A small network was trained on made-up records. Each row is its average activation on records with the value named, seen along a few directions.
Values that are neighbours, or in one group, have similar rows; names and order tell nothing.
In the rows, 500 means zero.
Random noise pushes rows far along 2 fixed directions. That doesn't count. These rows show it; they differ only by the noise:
[513 537 450 567 423 392 474 552 434 421 458 546 573 470]
[585 563 542 492 465 428 497 509 441 413 435 598 576 466]
[537 576 522 491 384 343 451 597 371 413 446 566 537 595]
[639 562 581 472 535 499 537 434 493 412 420 636 606 371]


Values of Nali:
z23: [235 355 347 539 403 372 403 637 470 482 554 438 372 764]
z11: [437 415 733 359 488 534 475 427 562 513 457 593 439 460]
z17: [518 534 483 603 392 418 508 452 492 476 541 529 558 434]
z19: [373 557 390 518 572 521 452 481 466 473 546 515 613 466]
z25: [543 593 418 581 461 566 496 518 495 522 532 315 584 438]
z4: [434 491 425 544 524 478 500 383 608 554 503 567 585 237]
z20: [555 502 650 428 435 576 492 458 587 481 465 380 507 410]
z18: [623 450 718 447 574 629 561 413 659 491 383 517 390 363]
z10: [503 396 430 510 546 561 584 569 604 530 458 398 400 519]
z3: [471 572 529 307 647 663 537 486 537 531 514 518 396 535]
z24: [325 462 429 499 505 385 501 602 432 434 589 572 421 720]
z2: [508 439 388 425 487 547 456 648 460 539 522 341 465 642]
z5: [256 424 388 600 383 494 435 442 666 559 566 370 546 310]
z21: [507 444 430 574 513 408 568 546 403 491 559 542 398 662]
z7: [519 613 541 336 310 486 337 575 395 530 407 351 479 859]
z6: [422 453 506 658 331 247 452 626 390 526 517 526 383 719]
z13: [448 376 172 662 480 487 469 607 420 570 537 258 518 573]
z22: [575 299 259 741 679 604 625 475 691 545 532 424 516 237]
z15: [458 512 402 471 677 665 494 387 516 495 571 616 528 394]
z14: [568 585 462 529 589 558 521 491 371 547 593 589 531 634]
z9: [601 406 598 570 504 488 586 483 564 531 512 461 436 363]
z8: [500 621 630 334 629 664 481 442 643 522 482 526 588 367]
z1: [379 427 541 538 494 480 553 436 524 497 529 653 511 449]
z12: [559 608 480 597 630 566 539 337 462 501 546 505 599 273]
z16: [583 536 540 567 376 416 484 539 467 550 441 408 517 491]
The values of Nali form a network in which each value has 4 neighbours.
Q: Which values are neighbours of z17? Give them in the order they are listed.
A: z4, z6, z12, z16
Q: Which values are neighbours of z22? Give them in the order they are listed.
A: z10, z21, z13, z9
Q: Which values are neighbours of z11? Give them in the order they are listed.
A: z23, z18, z5, z1
Q: Which values are neighbours of z15? Give them in the order they are listed.
A: z19, z3, z24, z14
Each value of Nali is a pair of two hidden parts, and every pair occurs once (5 first parts, 5 second parts).
Q: Changing only the second part turns z18 into z11. z20 has the same second part as z18; what does that change turn z20 into?
A: z5
Q: Changing only the second part turns z3 into z15. z23 has the same second part as z3; what does that change turn z23 into?
A: z24
Q: Changing only the second part turns z10 into z22. z7 has the same second part as z10; what does that change turn z7 into?
A: z25
Q: Changing only the second part turns z14 into z13. z17 has the same second part as z14; what does that change turn z17 into?
A: z16
